These are the activations of a small network on made-up records, seen along a few directions, one row for each record.
After each row come some of the record's fields: W, T, E, M, F.
Other fields move the rows too, some of them a lot.
In the rows, 500 means zero.
Strong random noise was added to every row along 3 fixed directions; ignore it. To show where, here is one row again and again, with new noise each time:
[412 508 522 492 195 429 519 298 462 321 498 619 370 548 624 529 348]
[507 422 561 472 447 507 597 412 532 349 552 620 430 565 577 445 453]
[441 549 552 648 532 189 648 488 413 409 679 377 431 421 555 560 742]
[479 495 550 491 324 475 544 375 509 360 516 602 385 555 579 482 388]
[452 585 551 609 399 278 576 442 442 413 599 436 383 462 551 548 578]

[591 549 444 617 517 498 401 567 595 794 383 379 685 618 560 582 581]  (W w2; T t1; E e1; M m1; F f1)
[624 540 499 454 476 615 340 587 564 551 419 502 367 492 276 398 300]  (W w1; T t1; E e1; M m2; F f2)
[594 564 503 383 377 629 348 519 618 517 313 550 467 550 468 411 276]  (W w1; T t1; E e2; M m1; F f1)
[414 606 485 518 458 483 505 451 475 643 532 538 690 565 671 599 495]  (W w2; T t2; E e2; M m1; F f4)
[625 576 604 435 309 614 386 454 633 443 375 601 408 570 536 481 365]  (W w1; T t2; E e2; M m2; F f2)
[761 681 678 688 585 340 429 718 601 558 473 279 314 436 393 542 725]  (W w1; T t1; E e2; M m2; F f2)
[430 380 399 395 515 635 454 446 442 529 429 495 507 497 425 392 298]  (W w1; T t1; E e1; M m1; F f1)
[321 569 441 493 167 478 487 338 456 483 487 549 589 561 614 655 391]  (W w2; T t2; E e1; M m1; F f3)
[749 485 501 491 798 509 454 680 675 620 420 288 501 483 292 444 725]  (W w2; T t2; E e2; M m2; F f1)
[653 563 574 519 471 557 471 604 539 505 453 520 403 464 365 459 436]  (W w2; T t1; E e2; M m2; F f2)
[632 330 474 367 725 780 479 503 602 633 492 585 715 569 498 404 482]  (W w2; T t2; E e1; M m2; F f3)
[476 523 484 503 550 488 568 554 522 502 492 503 532 459 372 469 511]  (W w2; T t1; E e2; M m1; F f2)
[561 632 603 687 557 242 570 648 503 532 624 321 389 408 425 502 818]  (W w1; T t1; E e1; M m2; F f2)
[462 413 356 518 310 296 333 394 401 468 400 375 559 454 561 628 571]  (W w1; T t1; E e1; M m2; F f1)
[521 526 415 470 518 470 338 533 439 616 403 423 486 457 426 526 427]  (W w1; T t2; E e2; M m1; F f1)
[303 608 424 602 345 327 517 444 298 405 542 436 472 393 535 647 500]  (W w2; T t1; E e2; M m1; F f4)
[527 413 461 544 592 383 501 554 459 496 569 463 539 508 516 528 751]  (W w1; T t1; E e2; M m2; F f3)
[630 367 421 328 639 706 354 558 552 568 370 489 479 502 297 399 351]  (W w1; T t2; E e2; M m2; F f1)
[462 647 546 573 629 455 533 603 570 624 638 358 636 502 536 512 592]  (W w1; T t2; E e1; M m1; F f4)
[569 517 405 490 369 465 323 518 473 494 363 409 448 461 393 566 463]  (W w2; T t1; E e2; M m2; F f1)
[514 418 438 451 401 529 390 426 515 522 396 500 494 504 441 463 330]  (W w1; T t1; E e1; M m2; F f2)
[396 457 467 493 408 361 461 435 384 439 528 448 469 381 476 602 534]  (W w1; T t2; E e2; M m2; F f2)
[593 331 568 467 456 595 575 455 565 288 454 724 471 600 600 439 569]  (W w2; T t1; E e2; M m2; F f2)
[569 472 537 423 521 613 459 557 506 489 471 516 367 476 325 441 366]  (W w1; T t2; E e2; M m2; F f2)
[328 470 511 500 357 310 632 373 401 299 610 543 419 454 673 604 580]  (W w1; T t2; E e2; M m2; F f2)
[366 292 434 474 577 381 653 457 383 318 636 527 496 472 631 465 739]  (W w1; T t1; E e1; M m2; F f1)
[520 438 490 440 551 545 505 484 549 560 460 604 585 536 651 506 460]  (W w1; T t1; E e2; M m1; F f1)
[514 138 525 319 749 737 792 503 577 303 535 764 660 650 610 314 651]  (W w2; T t1; E e2; M m1; F f1)
[542 782 493 595 540 357 396 625 421 731 425 178 379 354 255 519 474]  (W w1; T t2; E e2; M m1; F f1)
[529 628 487 568 207 479 295 460 546 529 395 513 348 547 476 542 385]  (W w1; T t1; E e1; M m2; F f2)
[425 444 505 502 617 392 555 533 403 370 603 418 375 334 383 496 589]  (W w1; T t2; E e2; M m2; F f2)
[588 652 526 585 696 344 482 665 509 705 445 252 529 444 403 509 643]  (W w1; T t2; E e2; M m1; F f1)
[547 422 476 489 683 476 495 467 496 557 538 444 608 466 456 492 662]  (W w1; T t2; E e2; M m2; F f2)
[420 472 484 535 437 349 482 499 416 426 564 444 427 421 432 539 519]  (W w1; T t1; E e1; M m2; F f2)
[508 373 541 520 518 353 560 523 435 343 586 507 479 447 484 481 660]  (W w1; T t1; E e1; M m2; F f2)
[585 677 601 581 603 395 574 729 528 599 644 313 437 481 422 527 651]  (W w1; T t2; E e1; M m2; F f3)
[507 736 526 629 471 389 460 586 446 547 536 367 320 363 339 544 513]  (W w2; T t1; E e2; M m1; F f2)
[566 659 604 714 695 301 540 696 499 596 623 246 335 410 358 506 694]  (W w1; T t1; E e1; M m2; F f2)
[389 594 446 539 446 547 548 493 391 485 512 446 446 419 446 485 467]  (W w2; T t1; E e2; M m1; F f4)

Here are new rows. What are their fields?
[531 414 300 322 456 620 280 374 512 576 345 496 605 553 464 530 393]  (W w2; T t2; E e2; M m2; F f1)
[452 264 445 363 489 539 492 413 488 274 474 640 439 526 601 484 496]  (W w1; T t1; E e2; M m2; F f1)
[417 616 502 531 533 419 540 495 464 606 554 435 576 531 525 540 510]  (W w1; T t2; E e2; M m1; F f4)
[328 666 503 578 415 363 486 415 346 576 548 384 519 424 573 610 505]  (W w1; T t2; E e2; M m1; F f4)
[538 270 525 457 739 494 652 520 560 446 657 578 641 581 578 458 677]  (W w1; T t2; E e1; M m2; F f2)
[448 401 358 431 490 433 416 444 373 481 456 386 467 416 392 536 479]  (W w1; T t2; E e2; M m2; F f1)
[716 478 600 515 612 537 492 565 645 466 499 495 483 595 487 432 585]  (W w1; T t1; E e1; M m2; F f2)
[624 392 413 400 594 769 476 569 669 549 413 557 562 594 454 387 398]  (W w2; T t1; E e1; M m2; F f1)
[732 211 552 317 860 738 565 552 669 437 499 643 608 594 416 306 612]  (W w1; T t2; E e2; M m2; F f2)
[373 379 439 488 450 674 605 372 536 521 484 629 658 542 597 483 372]  (W w2; T t1; E e1; M m1; F f2)
[662 312 599 389 527 681 501 458 634 289 452 685 484 629 564 371 481]  (W w1; T t1; E e1; M m2; F f2)
[649 337 478 433 427 643 474 478 603 398 355 661 549 620 619 464 518]  (W w2; T t1; E e2; M m2; F f1)
[707 412 598 456 469 625 357 518 689 421 314 568 437 649 506 487 460]  (W w1; T t2; E e2; M m2; F f2)
[376 516 387 494 244 381 484 310 391 396 511 597 544 511 651 657 459]  (W w2; T t1; E e2; M m2; F f2)
[437 406 518 547 457 224 537 453 381 233 549 433 401 373 501 557 722]  (W w1; T t1; E e2; M m2; F f2)
[534 523 466 524 317 306 323 432 415 430 384 377 380 439 368 580 511]  (W w1; T t2; E e2; M m2; F f2)
[435 520 451 503 402 424 577 447 427 382 541 548 428 493 519 564 487]  (W w2; T t1; E e2; M m2; F f2)
[707 557 649 584 517 470 450 642 668 467 467 472 366 553 453 453 651]  (W w1; T t1; E e2; M m2; F f2)
[650 352 539 422 684 563 470 578 540 458 475 480 476 497 311 411 552]  (W w1; T t2; E e2; M m2; F f2)
